These are the activations of a small neural network, seen along a few directions. Each row is one input.
In each table, some parts of the input vary, and every possible input appears once, in random order.
Descriptions start from the smaller parts, as in this example, which fits no table here: one of 5 places around a ring, together with either a single point or one of 11 places along a line or (one of 2 separate values, together with one of 6 places along a line).
Shared parts are said once, and a part with two or three values counts as separate values.

Other details of the inputs shift rows strongly along two fixed directions, in all tables alike. That doesn't count.

Table:
R1: [-12 -15   7 -11  -1  -6  25   0  -7   6  11   5]
R2: [-20 -23  17  -5 -11  -5   2   2  -8   5  18   6]
R3: [  9   2  26 -17  11  -9  21  -4  -1  -1   9  10]
R4: [  9  13 -22  15  -3   9 -23   2   7  -4 -15  -9]
R5: [ -8 -17  15  -2 -14   0 -12   8  -6   6  14   3]
R6: [ -5 -32  18  -3 -17   1   1  -4  -1   9  24   4]
R7: [-11  -9  43  -9   2 -12  -3 -12 -11  -5  15  16]
R8: [ -2  13 -25  18   1   6 -16  -6   4  -5 -17  -7]
R9: [-14 -28  21  -3 -15  -4  -1   3  -5   5  22   7]
R10: [ 17   4 -17  26  -9   9 -11   2  14  -6 -13  -2]
R11: [  1 -11   7 -12  -2  -3  17  10  -2   7  12   2]
R12: [  5  36  -5  13  15   0 -22  -9   3 -15 -26   2]
R13: [-15 -22   9  -1 -10  -1  -1  -6  -4   5  14   2]
R14: [-18 -19  14  -9 -11  -2 -12   1  -9   8  16   0]
R15: [-26 -15  16 -12  -7  -6   1   3 -15   6  14   4]
R16: [-12 -29  20  -2 -15  -2   3   1  -4   6  21   8]
R17: [ -8 -32  20  -6 -16  -2  -5  -2  -4  10  26   3]
R18: [ 15  14 -21  27  -7  11 -27   6  11  -7 -19  -5]
R19: [ 56  48 -17 -33  45  -5  63  10  15  -2 -22  -7]
R20: [ -6 -29  17   8 -20   0  -5   0   0   4  18   9]
R21: [  5  10  -7 -33  18  -6  44  14  -7   9   1  -6]
R22: [ 17   4  -8 -28  16  -4  50  15   2   9   4  -5]
R23: [-12 -12  48 -25   9 -17  17  -9 -13   0  22  15]
R24: [ -1  28 -34  23   2  10 -36  -4   2  -8 -30 -11]
R25: [-50 -44  43  -3 -28  -8 -30   0 -23   7  35  13]
R26: [ 17  -2  -6 -22  12  -3  50  11   5   8   5  -2]
R27: [-14 -24  12   0 -13  -1  -5  -5  -3   6  16   2]
R28: [-20 -16   0  39 -27  10 -56 -15   1  -7  -1   3]
R29: [-21  -5  37  -5  -1  -9 -20 -10 -11  -3  10  12]
R30: [-14 -20  19 -12 -11  -3  -4   8 -10   8  19   4]
R31: [-26 -21  14 -13  -7  -5  -2  -4 -14   8  17   1]
R32: [ -7 -22  14  -9  -7  -4  21   4  -3   7  17   6]
R33: [-25   0  31  -4   4 -11  -8 -14 -13  -7   7  13]
R34: [-17  -1  32 -11   6 -10   1 -11 -10  -5  11  13]
R35: [  9  17 -29  23  -1  11 -27  -1   9  -8 -22 -10]
R36: [ 22  -4  -7 -25  11  -2  49   5   6  11   8  -6]
R37: [ -1  24 -31  33  -1   9 -31  -1   5 -13 -30  -5]
R38: [ 39  56 -23 -36  53  -9  68   5   7  -3 -28  -9]
R39: [  8  16 -22  25  -5  10 -26   6   9  -8 -19  -5]
R40: [  1  15 -21  26  -6   9 -31   5   6  -8 -20  -4]
R41: [  6   6  -9 -35  19  -6  43   7  -6  11   3 -10]
R42: [ -9  11 -18  21  -7   9 -45  -2   0  -5 -14  -8]
R43: [-16 -25  19  -5 -13  -4   1   3  -6   6  20   6]
R44: [  6  38  -7  34  11   3 -38 -17   6 -25 -33   5]
R45: [ -6 -13  46  -7  -1 -12  -5 -11  -9  -4  17  17]
R46: [ 18  13 -23  14  -2  11 -19   3  10  -2 -14 -10]
R47: [ 54  32 -42 -31  36   2  74  14  19   7 -16 -18]
R48: [-25 -17  17  -7 -11  -3 -13   6 -12   6  15   4]
R49: [ 16  38  -8  17  14   3 -23  -7   8 -16 -28   1]
R50: [-11 -28  19   0 -15  -2   5   1  -2   5  20   8]
R51: [ 14   1  -8 -22  15  -4  50   9   3   6   4  -2]
R52: [ 13  11 -28  38 -11  14 -32  -8  15 -10 -21  -6]
R53: [ -3 -13   9 -25  -1  -2  12   6  -6  13  17  -3]
R54: [ -4  34  -2  32   9   0 -39 -20   1 -23 -30   7]
R55: [ -8 -37  26 -13 -15  -2  10  -1  -6  13  31   4]
R56: [ 15  17 -30  24  -2  11 -26  -1  12  -7 -21 -10]
R57: [  0  17 -29  30  -5  11 -39  -6   7 -10 -23  -8]
R58: [  1  20 -28  36  -5  10 -37   1   9 -14 -27  -4]
R59: [ -7 -22  15   3 -15  -1  -9   6  -3   4  16   4]
R60: [-21 -19  14 -15  -7  -4  -4   0 -11   9  19   0]
R61: [  1  19   8  25   1   1 -35 -14   3 -18 -16  10]
R62: [  9  32  -4  20  12   1 -20 -11   6 -19 -25   5]
R63: [  0  -8   4 -31   6  -3  23   8  -7  14  14  -5]
R64: [ -4  11 -25  27  -3   9 -23 -10   6  -8 -20  -6]
R65: [ 28   7 -12 -31  15   1  36  14   4  12   2 -12]
R66: [-20 -24  15   4 -14  -2  -3  -2  -6   2  15   9]
R67: [ 11  23 -39  36   0  13 -28  -8  15 -12 -30  -9]
R68: [ -5  11 -19  24  -3   6 -13  -3   4  -8 -18  -1]
R69: [  4   2  -5 -24  14  -7  46   8  -3   7   4  -2]
R70: [ 36   7 -16 -32  18  -1  54  13   8  12   2 -12]
R71: [-16 -24  14  -2 -13  -2 -11  -4  -5   6  18   2]
R72: [ 52  44 -44 -39  42   1  77  25  13   6 -24 -17]
R73: [  8  -1 -10 -25  15  -4  48   0  -1   9   4  -5]
R74: [-21 -24  15  -5 -12  -4  -8  -5  -7   6  18   2]
R75: [ 18  13 -25  38 -10  12 -31   2  16 -11 -21  -4]
Each input here is: one of 5 places along a line, together with either one of 3 separate values or (one of 2 separate values, together with one of 6 places along a line).
Changing only the place on the line of 5 turns R49 into R38. The same change can be made to R56. Which row results? -> R31
Which other rows does R22 become when the place on the line of 6 takes its other values? List them by row number. -> R26, R32, R40, R43, R72
Which other rows does R12 become when the choice among 3 separate values takes its other values? List them by row number. -> R34, R44
Which other rows does R19 become when the choice among 3 separate values takes its other values? List them by row number. -> R3, R45
Which other rows does R16 become when the place on the line of 5 takes its other values? List them by row number. -> R10, R26, R51, R68

Table:
R76: [ 16  44 -21  31   8   9 -33 -18  13 -27 -38   2]
R77: [-17  -8  35 -16   2 -11  11 -15  -8  -6  15  15]
R78: [ 65 -14  19   2  -3   0  34  12  30  -1  13   8]
R79: [-25 -19 -19  38 -29  12 -58 -14  -6   0   0 -10]
R80: [  0   7 -49  36 -10  13 -29 -10   7  -5 -24 -17]
R81: [-14  -6  27 -24   5  -9  31  -2 -14   8  10   5]
R82: [-46 -37  37 -30  -9 -21   5   7 -27  10  37   5]
R83: [  0   2 -31  29 -19  18 -53   1   9   1  -9 -18]
R84: [-18  -8  26 -29   3  -8  25   8 -20  12  17   4]
R85: [  2   4  34 -20  18 -12  25 -15   0   0  12   9]
R86: [ -4  16  19  29  -3  -2 -53 -24   5 -17 -10   8]
R87: [ 56  24 -52 -38  29  12  65  30  21  16 -11 -26]
R88: [ -4  -6  35 -27   7 -11   8 -10  -9  -3  16  11]
R89: [ -4  34 -22  41   7  10 -29  -8   8 -18 -37   1]
R90: [  2  31 -33  21   8   2 -45  11   7 -15 -27 -15]
R91: [ 19  -5 -33 -23  12   6  70  23  16  13   2 -10]
R92: [ -2  -2  42 -15   9 -11  -5 -13  -1  -4  17   6]
R93: [-21  -7  23 -26   1 -11  28   6 -17   9  14   5]
R94: [  6  35 -28  26   1   7 -43   4  -2  -9 -32  -7]
R95: [ 37   9 -37 -39  28   3  53  16   9  19   1 -29]
R96: [  6 -14 -24 -28  12  -3  65   6   2  15   8 -16]
R97: [-16  -5  40 -10  13 -15  18 -18  -2  -4  19  16]
R98: [-15   6  12  23  -9   7 -56 -12  -9 -13 -11   9]
R99: [ 28   2 -32 -39  18  -1  56  12   2  21   4 -23]
R100: [-15 -10  48 -19   9 -16  20 -18  -4   0  23  15]
R101: [ 29  25 -61  26  -2  25 -23  10  19  -3 -30 -19]
R102: [ -7   1  18 -23  13  -7  29  -3 -10   2   6  12]
R103: [ 32  34 -68  25   0  20 -17   4  16  -2 -36 -27]
R104: [-52 -41  59 -13 -13 -12  -5 -12 -28   4  39  27]
R105: [-19  12   2  41  -4   1 -48 -23   1 -16 -22  15]
R106: [ 57  33 -67 -31  28  12  81  23  21  12 -23 -24]
R107: [ 15  37 -19  23  10  12 -40   1  10 -15 -35  -8]
R108: [-14 -19  45 -28   4 -13   6 -10 -16  10  23  13]
R109: [-37 -35  58 -30 -10 -11  12  -5 -27  15  34  13]
R110: [-28 -29  51 -29  -7  -8   2  -1 -26  11  29  10]
R111: [ -5 -11  39 -30   6 -12   2  -7  -6  -5  21  10]
R112: [-19 -15  29 -33   0 -13   1  14 -21  15  28   1]
R113: [ 15  33 -11  28   7   6 -50 -12   9 -14 -33   0]
R114: [ 81  46 -73 -42  40  15  88  44  34  18 -27 -30]
R115: [ 55 -21  20   3  -3  -4  58   5  22  -2  17  17]
R116: [ 35   7 -44 -29  15   7  75  26  19  17  -8 -14]
R117: [-40 -31  55 -17  -6 -16   3 -18 -18  -5  36  26]
R118: [-40 -22  29 -18  -8 -16  10   4 -24   7  29  12]
R119: [-35 -29  48 -29 -12 -12  -2   5 -28  15  33  10]
R120: [-42   1 -10  39 -12  -5 -54  -2  -7 -18 -10   1]
R121: [-32 -27  46 -27 -10 -10 -11   9 -24  11  33   7]
R122: [-48 -33  43 -21 -16 -17   0   2 -28  13  36  12]
R123: [-10  -6 -34  38 -24  18 -39  -2  11  -5 -16  -9]
R124: [-12   9  10  27  -4   0 -46 -21  -1 -11 -18  11]
R125: [-31   2   3  34 -22   2 -66  -5 -14  -8 -10   6]
R126: [-41 -21  35 -18  -6 -13  15   3 -22   7  28  13]
R127: [ 22  50 -34  31  20   5 -16 -15  18 -18 -51  -1]
R128: [ 54 -29  30  -4  -8  -4  41   8  21   2  22  14]
R129: [ 63  12 -20  63  -4  13   2  -3  42 -26 -26  10]
R130: [ 52  -2  -1  63 -22  14 -27  -6  32 -20 -15  12]
R131: [-36 -33   0  43 -52  18 -73   2   2   4   8   4]
R132: [ 14  -9 -27 -36  11  -3  68   8   3  19   8 -16]
R133: [ -7   0 -44  39  -7  13 -25 -10   6  -7 -18 -15]
R134: [-30   0  -4  24 -14  -1 -62   2 -11 -12  -8  -3]
R135: [ -9  11   7  26  -7   8 -64  -9  -3 -16 -14   6]
R136: [-46 -28  27 -18  -9 -21   2   5 -21   5  28   3]
R137: [ 44  20 -62 -25  33   9  86  19  21   7 -20 -21]
R138: [ 31   9 -42 -33  18   3  66  11   6  18  -3 -22]
R139: [ -5  22  -5  31  -2  10 -45 -14  -2 -16 -26   8]
R140: [  9   7 -40  35 -25  23 -45  13  17   2 -18 -10]
What do these inputs look like to the network? -> one of 5 places along a line, together with either a single point or one of 4 places along a line or one of 8 places along a line
Changing only the place on the line of 5 turns R138 into R96. The same change can be made to R76. Which row results? -> R117
Changing only the place on the line of 5 turns R139 into R135. The same change can be made to R106. Which row results? -> R87
Which other rows does R122 become when the place on the line of 5 takes its other values? List them by row number. -> R94, R112, R118, R125
Start at R91 and move only the place on the line of 4, one step at a time. The first step leads to R137. Which rows follow, in order? -> R96, R133
Start at R86 and move only the place on the line of 8, one step at a time. The first step leads to R88. Which rows follow, in order? -> R108, R98, R110, R119, R94, R134

Table:
R141: [ 26  35 -69  38  -1  23 -28   6  20  -8 -45 -20]
R142: [ 31  68 -61  65  17  19 -39 -15  26 -34 -70  -8]
R143: [ -9  -2  32  -9   8 -12   7 -11  -9  -3   9  12]
R144: [ -3   0  20 -32  14 -12  27   4 -10   9  13   2]
R145: [ -7  15   4  29  -1   0 -31 -18   3 -17 -17  10]
R146: [-52 -26  30  28 -30   1 -67 -13 -16  -6  12  13]
R147: [ -8 -27  -3 -40   3  -6  47  16  -8  21  26  -9]
R148: [ 41  22 -52  -9  17   9  42  19  16   9 -20 -20]
R149: [ 40   4 -35  -6   5  10  39  14  20   9  -8 -14]
R150: [ 25  22  18 -44  37 -14  55   0  -2   2   2   4]
R151: [ 53  22  -9 -32  31  -5  74  18  13   1  -7  -2]
R152: [-44 -29  40  16 -22  -9 -29 -20 -15  -6  19  18]
R153: [-49 -34  46   3 -24  -8 -42 -10 -20   1  27  15]
R154: [-42 -27  61   8 -18 -11 -47 -19 -20  -6  25  23]
R155: [  7 -25  -7  18 -23  11 -13   5  11   4  11  -4]
R156: [  7  -6 -23 -33   9   0  51  14  -3  17   8 -16]
R157: [-32 -33  -2  65 -54  16 -98 -10   3  -9   2   3]
R158: [-21 -56  31 -30 -21  -8  24  10 -13  24  49   4]
R159: [ -6  -9  43 -54  15 -17  35   5 -17  13  30   6]
R160: [ 17  60 -64  63   5  21 -54  -7  22 -27 -64 -12]
R161: [ 25  27  -2 -43  33  -9  49  11   0   5  -4  -6]
What do these inputs look like to the network? -> either a single point or one of 8 places along a line or (one of 2 separate values, together with one of 6 places along a line)
Start at R156 and move only the place on the line of 8, one step at a time. The first step leads to R147. Which rows follow, in order? -> R141, R148, R158, R157, R149, R155
